These are the activations of a small neural network, seen along a few directions. Each row is one input.
Each table varies a few parts of the input and shows all the possible inputs, shuffled.
Descriptions start from the smaller parts, as in this example, which fits no table here: one of 5 places around a ring, together with either a single point or (one of 2 separate values, together with one of 4 places along a line) or one of 11 places along a line.
Shared parts are said once, and a part with two or three values counts as separate values.

Other details of the inputs vary at random and push rows far along three fixed directions, the same in every table; ignore that.

A family of inputs:
r1: [-30 -36   6 -69  41 -87 -14  22  43  46 -51]
r2: [  7  37   3  21 -24  20  24  -5 -13  -4  31]
r3: [-13   2  13  10 -19  49  29  -8  -6  35 -13]
r4: [ 12   8   0  15  24  -4 -24   4 -18 -23   6]
r5: [ -3  10   2   8  10  -9 -20  12  12 -37  25]
r6: [ 10   2  18 -33  40 -15 -15  -8  33 -17  -4]
r7: [  9  -2  -1   9  11 -11 -17  -1 -14 -36  21]
r8: [ -2  -3  22  15 -39  27  17 -22 -21  21 -29]
r9: [ 15 -12   0   3  14   4 -24  16  -4 -36  19]
r10: [  2  31   7   7 -19  38   8  -1 -39  -6   9]
r11: [  4  23  -8  10  12  -5 -22   6   5 -24  28]
r12: [ 10  -3  -3  -1   4  -8 -32   5 -13 -41   9]
r13: [  1 -38   2  -3   2   7 -29 -26  15  18 -30]
r14: [-24  -7   1 -12 -23 -51  32  55 -26  38 -33]
r15: [ 15   5 -21   0  16  -6  -5   3  14 -32  24]
r16: [-15 -30   0   2   3   1  -8 -17  52   5  -9]
r17: [-11  -4 -25 -34 -36 -48  38  40 -11  40 -23]
r18: [  6 -22  11  14 -37  25  40 -18  -9  10 -20]
r19: [  8  26   4   8 -39  17  21  -3 -17 -27  16]
r20: [-31 -13  13  10  20  16 -24 -18  25  21 -22]
r21: [ -2  13 -41 -37  41 -56 -21  61 -38  14  23]
r22: [  6 -20   9  13 -35  22  42 -23  -8  15 -12]
r23: [-18   9  13  17 -20  32  31 -26 -14  32 -12]
r24: [  9  -1  21 -37  33 -17 -17 -12  26 -16  10]
r25: [-10 -31 -10  -1   1  -8   1 -32  45  10  -5]
r26: [-14 -24  -8 -10  12  20 -24 -25  22  25 -22]
r27: [  8  41   0  24 -18  23  27  -1  -7  -6  19]
r28: [-15 -16  -2   6   7  11 -15 -15  54  23  -5]
r29: [ -3  16  -4   5  27   8 -27   4 -21 -21  17]
r30: [  7  36 -38 -22  -3 -46  31  67 -28  26  16]
r31: [ 13  27  -6  11  -2  43  25   0 -29   0  14]
r32: [  0 -40   5   8  10   5 -20 -28  15  16 -25]
r33: [  3   9  -5   8   7 -12 -14   0   5 -41  24]
r34: [  9  -4   2  11  11  -8 -21   4 -14 -43  13]
r35: [  8  21  25  23 -18  26   8  12 -39 -11   9]
r36: [-18 -17  -4  12   7 -12  -1 -27  46   0 -19]
r37: [-25  -8   9  16   6   4 -19 -17  50  18 -10]
r38: [ 22  -8 -12   5  18  -1 -12   5  -5 -34  12]
r39: [ -9 -19 -10   4   5   4  -9 -23  46  21  -8]
r40: [  5  24 -10   0   4  -2 -32   5   5 -23  25]
r41: [ -4  -5  24  25 -31  22  25 -22 -21  20 -26]
r42: [  7  24   6  17 -29  13  32 -10 -14 -23  28]
r43: [  9   8 -14  -4  29  15 -24   7 -18 -18  24]
r44: [ 14   5 -23 -32 -20 -44  17  63 -55   2  -1]
r45: [-12 -30   4  16  11  -7  -8 -26  29  -2 -30]
r46: [-27  15 -17 -13   0 -37  33  39 -30  56 -33]
r47: [  0   7  -1  13 -34  27  41 -22  14  34   5]
r48: [ 24  -3  -5   4  18   3 -24  -1 -24 -20  25]
r49: [ 17  14  -2   9 -30  22  34  -1 -13 -22  24]
r50: [ 10  -3  21 -47  26 -10 -31  -8  26 -23  -2]
r51: [ 24  -1  -9   7  25   4 -22   5 -16 -20  12]
r52: [-13  12  28 -53 -10 -44  43  49  -6  42 -30]
r53: [ -4  -4  22  23 -30  20  28 -27 -20  25 -18]
r54: [ -6 -36  13   9  11  12 -25 -17  22  19 -23]
r55: [ 16  15 -22 -10   7   5 -28   8   8 -20  31]
Each input here is: one of 5 separate values, together with either a single point or (one of 2 separate values, together with one of 5 places around a ring).
The inputs of r23 and r10 match in every part but the choice among 5 separate values. If r21 is changed in the same way as r23 into r10, which row does it become?
Answer: r26
The inputs of r30 and r55 match in every part but the choice among 5 separate values. If r38 is changed in the same way as r30 into r55, which row does it become?
Answer: r44
Which other rows does r16 become when the place on the ring of 5 takes its other values? List them by row number.
Answer: r3, r9, r28, r54
Start at r47 and move only the place on the ring of 5, one step at a time. The first step leads to r25. Which rows follow, in order?
Answer: r22, r48, r21
Which other rows does r15 become when the choice among 2 separate values takes its other values? List them by row number.
Answer: r36

A family of inputs:
r56: [ 10  20  -3   7   9  14  -1   5   5 -32  35]
r57: [-13 -10  16 -12 -23   0  41  -3  11  27 -28]
r58: [ -7 -17  -2  32   5  27 -33 -29   6 -14  -3]
r59: [ 33  19  38  27 -35  95  10 -60   7 -55  34]
r60: [-18  -8  10  13 -32  15  51 -32  30  46 -30]
r61: [-19  -6 -13 -15 -22 -31  22  15  18  48 -20]
r62: [  3  20 -13  -3  17 -20 -13   7   4 -19  26]
r63: [ -2 -49   6  22  17  33 -27 -55  32  13 -32]
r64: [-23 -35  -6   7  36 -36 -55   2  18   6 -31]
r65: [ -9 -27  -5 -27  29 -37 -32   4  41   0 -15]
r66: [ 26  40 -21  -8  17 -15 -16  47 -22 -48  58]
r67: [  2  25   7 -17 -29 -16  46  21 -32  11  -4]
r68: [  4   4  11   4 -24  -6  29  27 -60  20 -10]
r69: [ 15  11   1 -16  18 -16  -8  11  -3 -27  17]
r70: [  1 -20 -32  -1  32 -17 -44   7  -9  -7   5]
r71: [ -4  34   6 -12 -15   8  30  33 -48  32  -3]
Describe the family of inputs behind these rows.
Answer: either a single point or one of 5 places around a ring or (one of 2 separate values, together with one of 5 places along a line)
Which other rows does r59 become when the choice among 2 separate values takes its other values? List them by row number.
Answer: r61
Which other rows does r59 become when the place on the line of 5 takes its other values? List them by row number.
Answer: r57, r65, r67, r69
